A small network was shown many inputs. Here are its activations along a few directions, one row for each input.
In each table, some parts of the input vary, and every possible input appears once, in random order.
Descriptions start from the smaller parts, as in this example, which fits no table here: one of 2 separate values, together with either a single point or one of 9 places around a ring or (one of 6 places along a line, together with one of 8 places around a ring).
Shared parts are said once, and a part with two or three values counts as separate values.
In the rows, zero is written as 128.

Other details of the inputs shift rows strongly along three fixed directions, in all tables alike. That doesn't count.

Rows:
row 1: [ 28 161 135 113 117  43 100  94 115 132  92 121 113  70]
row 2: [121 126 130 136 115 100 126 124 102 133  98 106 120 141]
row 3: [131 119 131  86 132 105 135 112  91 127  84 106 118 120]
row 4: [155 141 121 151 144 134 145 132 118 141 143 144 151 158]
row 5: [162 155 112 125 131 160 100 141 109 145 170 150 103 153]
row 6: [145  85 124 103 125 182 138 139 209  93 147 158 131 108]
row 7: [118 133 126  94 134  84 128 107 106 118  59  93 102 135]
row 8: [101 121 121  91 139 115 128 113 204  80  94 113  93 113]
row 9: [122 110 138 110 120 107 134 118  94 131 108 106 116 123]
row 10: [169 141 122 115 102 153  90 134 115 151 165 144 114 153]
row 11: [166 150 137 144 126 137 145 140 128 138 139 128 154 145]
row 12: [165 131 135 144 116 123 137 127 120 146 132 144 155 155]
row 13: [ 60 169 108 188 117 110 100 137 131 149 140 164 157 104]
row 14: [125 124 147  96 139  75 141  90 118 114  80  83  88 151]
row 15: [159 141 121 144 121 154 132 153 116 134 117 121 155 137]
row 16: [ 18  99 115 177 116 127  82 142 186 112 167 164 120  71]
row 17: [ 59 156 131 177 127 104 106 132 123 157 168 165 156  90]
row 18: [147 120 145 108 127 115 143 113 113 141 130 135 139 131]
row 19: [ 71 165 142 201 101 106  97 142 136 144 156 132 150 101]
row 20: [148  83 139 108 132 173 140 137 213  96 161 155 126 115]
row 21: [127 136 133  96 138 125 138 128 109 122  99  99 122 107]
row 22: [144 122 113 133 140 156 137 143  92 141 133 142 153 128]
row 23: [151 133 122 120 117 118 136 119 121 132 102 134 140 145]
row 24: [145 124 112 160 134 148 139 146 103 136 133 128 141 158]
row 25: [143 105 117  61 137 156  94 117 226  81 143 113  39 121]
row 26: [142 134 152 125 130 129 146 127 107 132 139 106 132 121]
row 27: [148 133 106 150 138 152 133 146 105 138 120 137 150 150]
row 28: [138 123 136 126 151 127 149 117  94 135 141 118 130 139]
row 29: [126 141 134  97 144  96 147 118 114 107  77  62  89 138]
row 30: [155 109 148 138 114 136 138 124  99 147 147 135 150 138]
row 31: [147 135 114 127 140 149 147 132 101 144 141 151 158 130]
row 32: [137  74 118 143 144 169 132 130 205  91 155 151 113 153]
row 33: [152 123 136 136 118 155 143 150 100 137 143 115 146 122]
Description of these inputs: one of 3 separate values, together with either a single point or (one of 2 separate values, together with one of 5 places around a ring).
Q: Changing only the choice among 3 separate values turns row 2 into row 24. The same change can be made to row 1. Which row results?
A: row 31
Q: Which other rows does row 15 become when the choice among 3 separate values takes its other values? List them by row number.
A: row 7, row 27
Q: List by row number the other rows that have the choice among 3 separate values in common with row 20.
A: row 6, row 8, row 11, row 15, row 19, row 21, row 25, row 26, row 29, row 33
Q: Which other rows does row 9 become when the choice among 2 separate values takes its other values? List them by row number.
A: row 2

Rows:
row 34: [103 143 131 141 125 114 122 133 100 152 135 147 155 102]
row 35: [195 114 150  15 169  99 176  75 124  92  66  62  65 168]
row 36: [105 113 114 164 121 139 109 137 162 122 152 150 121 132]
row 37: [170 157 138 112 129 105 158 128  49 146  82  77 136 153]
row 38: [175 169 135 107 126  98 162 124  43 151  74  78 140 157]
row 39: [122 186 113 124 109 136  81 146 101 154 152 131 112 107]
row 40: [108 146 126 156 110 109 106 136 106 148 117 139 151 124]
row 41: [102 104 130 142 127 142 115 140 145 131 152 158 145  98]
row 42: [105 129 128 158 136 143 117 136 160 122 160 147 136 118]
row 43: [162 125 133 120 128 133 131 127 149 121 125 125 123 156]
row 44: [118  99 135  96 115 126 132 115 170  99 107 121 110 108]
row 45: [232  87 125 107 131 179 162 137 118 125 135 126 128 196]
row 46: [196 122 133 126 110 152 148 125  88 154 146 139 152 162]
row 47: [ 92 100 145  40 177  85 141  84 191  70  92  83  45 111]
row 48: [ 96  90 142  64 136 101 134  97 177  78  82  89  72 102]
row 49: [ 95 114 120 136 139 132 124 123 154 113 144 138 112 123]
row 50: [ 87 154 117 132 133  83 120 110 121 128 107 113 101 133]
row 51: [ 98 118 121 157 124 151 126 146 152 118 142 141 147 103]
row 52: [115  58 123 106 132 149 109 128 219  77 116 142  94 126]
row 53: [110 130 124 168 128 136 107 140 166 123 151 144 130 127]
row 54: [ 86 188 124 134 129  64 132 117  73 143  76  83 125 116]
row 55: [109 151 126 159 104 104 109 130 109 151 134 136 137 136]
row 56: [146 118 119 115 138 152 156 132 138 111 116 123 137 132]
row 57: [237  99 108  71 135 226 127 153 151 112 160 132  96 162]
row 58: [187 135 131 123 123 156 168 146  79 152 135 130 172 137]
row 59: [109 106 134 149 102 135 106 126 148 132 162 153 129 116]
row 60: [ 99 150 120 153 133 120 122 132 102 143 127 142 155 114]
row 61: [ 79 181 133 131 148  76 125 108 106 134 112 106 118 114]
row 62: [ 98 111 119 155 134 148 115 140 147 122 143 154 145 110]
row 63: [103 109 129 144 122 138 119 134 147 132 169 156 130 110]
row 64: [191 137 115 143 133 152 149 142  80 151 118 134 163 166]
row 65: [186 106 116 148 124 182 151 157 131 125 135 134 156 154]
row 66: [ 78 111 141  95 132  87 111 100 140 109  95 109  94  98]
row 67: [115 124 135 162 114 133 100 141 165 127 152 144 132 127]
row 68: [111 161 140 145 127 109 123 129 112 152 152 140 148 110]
row 69: [115 119 144 150 110 134 104 129 159 130 162 147 135 111]
row 70: [ 90 172 144 113 124  57 120  99  56 155  83  98 127 106]
row 71: [149  73 112 124 142 171 128 138 186  94 127 145 117 144]
row 72: [188 134 129 123 129 148 161 133  75 159 152 140 155 155]
row 73: [113 169 125 167 125 109 115 133 120 146 135 132 141 133]
row 74: [101 154 119 158 126 118 126 127 106 145 145 142 142 126]
row 75: [102 111 131 144 116 144 126 146 150 127 151 146 147  91]
Q: What is each input in this table made of?
A: one of 2 separate values, together with either a single point or (one of 4 places along a line, together with one of 5 places around a ring)
Q: Which other rows does row 53 become when the place on the line of 4 takes its other values? List them by row number.
A: row 36, row 65, row 71
Q: Which other rows does row 63 become when the choice among 2 separate values takes its other values? List them by row number.
A: row 72
Q: Which other rows does row 51 become when the place on the line of 4 takes its other values? List them by row number.
A: row 42, row 49, row 62
Q: Which other rows does row 37 become when the choice among 2 separate values takes its other values? List them by row number.
A: row 38

Rows:
row 76: [175 159 118 185  85 168 115 173  49 188 166 157 191 146]
row 77: [133 140 112 141 149 137 139 137 105 142 136 144 145 136]
row 78: [197 115 129 130 103 202 111 160 149 134 174 157 146 135]
row 79: [150 129 142  99 129 113 138 107 138 123 126 108  99 139]
row 80: [117 187 131 168 151  92 156 135  50 157 104  99 164 133]
row 81: [131 126 116  94 161 133 143 115 124 118 134 117  96 130]
row 82: [148 114 140 137 131 110 150 122 131 118 104 109 136 156]
row 83: [171  98 109 144 136 200 144 158 143 129 178 170 153 152]
row 84: [129  86 156 154  89 169 147 152 127 152 171 178 214  66]
row 85: [143 122 119  89 125 132 121 121 124 119 115 111  89 129]
row 86: [111  45 104 188  94 203  89 170 240  97 164 194 149 116]
row 87: [136 136 122 104 164 124 153 123 140 111 113 116 117 134]
row 88: [149 136 129  91 123 130 127 124 134 116 115 102  96 126]
row 89: [202 106 130 165 105 179 138 154 148 144 169 172 178 164]
row 90: [135 113 116 106 128 130 130 119 131 111  89 111 111 141]
row 91: [ 21 114 122 133 101 117  41 128 213 101 154 159  81  60]
row 92: [143 115 133  97 131 115 132 104 127 125 126 117  92 143]
row 93: [ 98 154 153 120 121  91 100 108 133 136 136 118 104 110]
row 94: [111 192 131 137 146  96 144 129  64 155 125 101 140 125]
row 95: [141 110 129 104 136 107 135 109 133 121 107 124 109 152]
row 96: [  4 174 142 191  89  68  42 122 127 166 170 162 127  64]
row 97: [123 119 113 112 162 131 154 114 129 108 106 121 115 142]
row 98: [141 117 116  96 130 125 124 125 131 118  94 117 105 137]
row 99: [ 70 189 135 193 101  60 106 117  47 178 119 127 165 121]
row 100: [134 128 124  85 166 136 129 115 122 120 138 119  97 128]
row 101: [ 92 154 125 130 115  97 103 130 141 125 103 117 119 105]
row 102: [129  72 155  74 128 127 168 111 104 121 110 129 150  84]
row 103: [189  77 124 182 110 181 140 154 137 137 157 170 179 174]
row 104: [142 128 124 109 125 126 136 122 140 107  89 101 117 137]
row 105: [122 109 117 123 168 127 156 123 128 107 100 116 118 144]
row 106: [140 142 133  87 164 134 136 117 132 117 138 109 103 124]
row 107: [130 133 122 114 161 128 160 117 139 103 107 111 122 138]
row 108: [136 205 148 187  96  92 127 140  25 200 147 122 184 140]
row 109: [135 121 134 113 126 111 131 115 115 131 123 121 113 150]
row 110: [140 116 128 119 131 123 139 131 140 107  83  96 120 139]
row 111: [144 132 130  95 123 128 131 130 136 112 106 101 104 134]
row 112: [ 12 131 119 153 129 114  82 127 227 100 168 153  96  58]
row 113: [142 121 138 116 131 108 148 107 142 110 101 109 121 152]
Q: Changing only one part turns row 84 into row 102. The same change can be made to row 106. Which row results?
A: row 100
Q: What is each input in this table made of?
A: one of 2 separate values, together with either a single point or (one of 3 separate values, together with one of 6 places along a line)
Q: Which other rows does row 78 become when the place on the line of 6 takes its other values? List them by row number.
A: row 88, row 101, row 104, row 110, row 111

Rows:
row 114: [153 139 128 137 121 135 131 136 119 133 128 118 132 144]
row 115: [151  59 106 168 102 214 101 164 224 103 184 190 140 136]
row 116: [150 134 134 117 120 139 135 133 113 137 138 124 138 123]
row 117: [ 17 154 129 174 114  99  77 137 172 126 154 148 127  63]
row 118: [131 132 122 106 145 125 139 121 150 111 112 113 105 133]
row 119: [107 111 135  63 144  96 124  99 183  83  83  92  64 118]
row 120: [150 130 130 138 125 129 130 129 116 134 136 127 127 151]
row 121: [146 128 127 117 121 141 131 132 101 142 133 129 133 127]
row 122: [ 61 186 117 177 117  89  95 134  85 161 133 134 146 101]
row 123: [152 131 125 124 119 136 121 132 107 139 124 129 134 139]
row 124: [140 119 127 138 129 128 150 133  96 135 109 127 155 134]
row 125: [107 108 132  85 159 111 133 103 165  95 115 110  81 122]
row 126: [141 126 134 139 127 129 154 133 109 132 113 123 160 131]
row 127: [125 128 124 116 144 123 134 117 143 117 126 129 111 139]
row 128: [137 141 139 114 128 113 136 117  92 146 131 119 127 127]
row 129: [143 132 122 126 139 145 134 136 105 137 133 127 134 134]
row 130: [141 116 136 138 130 124 153 123 107 134 119 129 155 139]
row 131: [152 130 136 126 121 129 127 127 115 138 134 134 132 143]
Q: What is each input in this table made of?
A: one of 3 separate values, together with either a single point or one of 5 places around a ring
Q: Which other rows does row 118 become when the choice among 3 separate values takes its other values? List them by row number.
A: row 122, row 127
Q: List by row number the other rows that have the choice among 3 separate values in common with row 130.
A: row 120, row 125, row 127, row 128, row 131
Q: A walk changes only the place on the ring of 5. It starts at row 114 and steps to row 119. List the rest of the walk in order.
A: row 116, row 117, row 118
